These are the activations of a small neural network, seen along a few directions. Each row is one input.
Each table varies a few parts of the input and shows all the possible inputs, shuffled.
A made-up example of a description, with smaller parts first: one of 8 places around a ring, together with either a single point or (one of 2 separate values, together with one of 4 places along a line) or one of 9 places along a line.
Shared parts are said once, and a part with two or three values counts as separate values.

Other details of the inputs vary at random and push rows far along two fixed directions, the same in every table; ignore that.

A family of inputs:
r1: [  6 -14   8  -2   6  11   8  13  -3  -5  -9]
r2: [ 12 -11  11  -1   9   2   7  12  -5  -3  -8]
r3: [  9  -7   9  -2  10   6  10  13  -2  -2 -12]
r4: [  6  -7  11  -3  22   7  10  -2 -10   8  -1]
r5: [-2  0 -4  6 -4 -8  1 -1  8  0  4]
r6: [ 0 -2 -2 10 -2 -4  1 -5 10  2  8]
r7: [ -2  10  -5  13  -7  -2   2   4  -4 -12  10]
r8: [ -6  10  -2  12  -6  -2   7   3  -3 -11  10]
r9: [ -3   2  -3   2   5  -5  -3 -14   1   3   6]
r10: [-7  6  2  5  3 -6  1  0  9  5  4]
r11: [ 16 -16   3   2   6   3   4  14  -8  -6  -8]
r12: [-9 -2 -8 -5 -5  2 -7 -6  0 -3 -1]
r13: [-9 -1 -6  0 -4  4 -6 -8  0  1  1]
r14: [-10   2  -4  -5  -2   1  -8  -7   1  -3  -2]
r15: [-4  6  5  7  3 -3  1 -4 11  8 10]
r16: [ 12 -15   0  -2  13   2   6   3 -15  -3  -8]
r17: [-4  1 -7  4 -6 -3 -1  4  9 -1 -1]
r18: [-8  7 -2 -3  5 -6 -2 -8  0  5  4]
r19: [ 4 -2 -5 12 -3 -5 -3 -4  8  1  8]
r20: [  6 -12   0  -7  12   7   8   6 -12  -1 -12]
r21: [-14   6  -3  -7   1   3  -7  -5   1   2   0]
r22: [ 12 -14   7   4   6  13   6  12  -5  -2  -8]
r23: [-5  1 -6 -2  0 -7 -8 -7 -2 -3  1]
r24: [-7  4 -7 -4  1 -3 -5 -5  0  0 -3]
r25: [ 12 -10  14   5  15   4  12   4  -1   2  -2]
r26: [-4 -1 -8 -1  0 -7 -2 -9 -1  0  2]
r27: [  2  -2 -10   4  -1  -5  -6 -12  -1   2   7]
r28: [ -5   3  -5  -1   2  -8  -3 -10   0   0   1]
r29: [-11   6   2   1  -1   3  -4   3  10   1   1]
r30: [ -4  -3 -10  -2  -3  -6  -7  -6  -3  -2   1]
r31: [ 14 -13   2   1   8   7   7  16  -5  -4 -11]
r32: [-3  3  0  6  0 -9  0 -2  9  0  2]
r33: [-13   6   1  -2   3   5  -6  -7   1   6   2]
r34: [-9  9 -1  2  0 -2 -2  5 10  4  1]
r35: [-2 -2 -5  5 -6 -6 -4  2  6 -3  2]
r36: [-3 -3 -8  5 -8  1 -8  5  7 -6 -1]
r37: [-6  5  1  4  0 -4 -4  3  8  2  4]
r38: [-7 -1 -2  8 -6  4 -3  0  9  0  2]
r39: [ -2   0 -15  -2  -4  -3  -8  -2  -2  -2  -2]
r40: [-11   8  -6  -5   4  -1  -5  -3   1   5   0]
r41: [ 2 -1 -8  8 -5 -8 -3  0  6 -2  3]
r42: [-10   8   5   4  -2   5  -3   0  10   6   3]
r43: [ -2  -2  -6   2   0  -4  -2 -13   0   4   7]
r44: [ 38  20  30 -45 -37   5  11  -5 -11  18  -5]
r45: [  3   7  17   5  12   8  17  13 -12  -6   3]
r46: [ -5  -3 -12  -3  -6   1 -11  -4  -2  -5  -2]
r47: [-8  3  0  2 -5  1 -5  2 10 -4 -1]
r48: [ 30  28  10 -38 -54  -4  -4 -12  -3  16   5]
r49: [  4  -9   8  -7  18   5   5   6 -14   2  -7]
r50: [  5   3  13   7   9   6  16  12 -13 -11   1]
r51: [  0  -3 -13   0  -5  -6 -11  -4  -5  -4   1]
r52: [ 7 -8 15  1  8 12  8  9 -2  0 -9]
Description of these inputs: one of 4 places along a line, together with either a single point or (one of 2 separate values, together with one of 6 places along a line).
The inputs of r41 and r10 match in every part but the place on the line of 4. If r39 is changed in the same way as r41 into r10, which row does it become? -> r40
The inputs of r43 and r27 match in every part but the place on the line of 4. If r30 is changed in the same way as r43 into r27, which row does it become? -> r51
Which other rows does r23 become when the choice among 2 separate values takes its other values? List them by row number. -> r2
Which other rows does r31 become when the place on the line of 6 takes its other values? List them by row number. -> r11, r19, r22, r36, r41

A family of inputs:
r53: [ 25  -9  15 -26  -5  10   7   1 -18   5 -13]
r54: [-19 -21 -14  32  29  -2  -3   1   5 -10   1]
r55: [-6 17  1  2 -8 -6  0 -8  8  5 11]
r56: [ -8  16   2   0 -11  -3  -6  -4  14   6   5]
r57: [  5 -24  17  12  45  20  21  21 -18  -8 -13]
r58: [  0   8  -5   2 -17  -6  -8   0  14   1   3]
r59: [ -6   6 -12 -11 -12  -9 -12 -14   7   5   2]
r60: [ -4   8 -11 -11 -12 -10 -16 -14   1   5   5]
r61: [ 31  -4  19 -13  -4   7  18  14 -14   0  -6]
r62: [ -2  11  -6   2 -19  -8  -5  -1   7  -5   5]
r63: [  2  10  -6   4 -15 -10  -3  -6   7   0  10]
r64: [ -6   8 -10 -12 -12  -5 -12 -15   1   7   2]
r65: [ 26  -9   9 -24  -3   9  10   6 -22   4 -15]
r66: [-26 -14  -6  29  36   2   0  -1   5  -5   2]
r67: [ -3   7  -7   3 -20  -6  -7   0  11  -2   7]
r68: [-28 -14  -8  27  29   7  -2   7   6  -9   0]
r69: [ 20   3  25 -16  -1   9  18  13 -12   2  -8]
Describe the family of inputs behind these rows. -> either one of 5 separate values or (one of 2 separate values, together with one of 6 places along a line)
Which other rows does r58 become when the choice among 2 separate values takes its other values? List them by row number. -> r56
Which other rows does r61 become when the choice among 2 separate values takes its other values? List them by row number. -> r57
